Each row below holds a small network's activations on one input, seen along a few directions.
Each table varies a few parts of the input and shows all the possible inputs, shuffled.
A made-up example of a description, with smaller parts first: one of 4 places along a line, together with either a single point or one of 9 places around a ring or (one of 3 separate values, together with one of 8 places around a ring).
Shared parts are said once, and a part with two or three values counts as separate values.
In the rows, zero is written as 128.

Other details of the inputs shift rows strongly along two fixed directions, in all tables alike. That doesn't count.
These rows show it; all are for the same input, with only those details redrawn:
[115 126 125 136 126 127 121 116 137 118 113 124 121]
[171 156 136 121 121 127 124 120 116 195 232 120 141]
[166 168 121 141 140 181 114 138 175 160 181 153 100]
[115 125 125 135 126 126 121 116 136 118 114 123 121]
[115 126 125 136 126 127 121 117 138 117 112 124 120]

A family of inputs:
row 1: [114 104 101 134 140 136 114 153 134 113 127 105 119]
row 2: [125 111 119 142 146 133 125 168 115  96 124 123 126]
row 3: [124  96 120 111 121  87 129 145  79 150 158  92 186]
row 4: [145 140 123 127 116 130 141 117 136 121  92 139 142]
row 5: [112 122 121 119 135 129 134 120 141 120 121 128 111]
row 6: [138 134 123 127 119 132 133 106 137 114 107 119 117]
row 7: [115 126 125 136 126 127 121 117 138 117 112 124 120]
row 8: [125 127 139 127 140 123 144 138 125 104 115 146 116]
row 9: [124 131 127 133 125 127 127 127 137 125  98 145 146]
row 10: [117 120 148 124 134 140 135 147 116 118 110 143 114]
row 11: [128 133 143 143 130 122 131 134 119 101 111 143 127]
row 12: [119 109 147  91 111  89 137 124  78 172 143 112 171]
row 13: [109 106 142  96 112  93 134 114  77 165 160  93 146]
row 14: [121 125 122 118 134 129 140 130 141 127 105 149 135]
row 15: [201 180 137 140 137 179 136 144 156 139 169 166 103]
Changing only one part turns row 1 into row 3. The same change can be made to row 13. Which row results?
> row 12
What is each input in this table made of?
> one of 3 separate values, together with either a single point or one of 4 places along a line
Which other rows does row 8 become when the place on the line of 4 takes its other values? List them by row number.
> row 10, row 11, row 15
Which other rows does row 9 become when the place on the line of 4 takes its other values? List them by row number.
> row 4, row 12, row 14
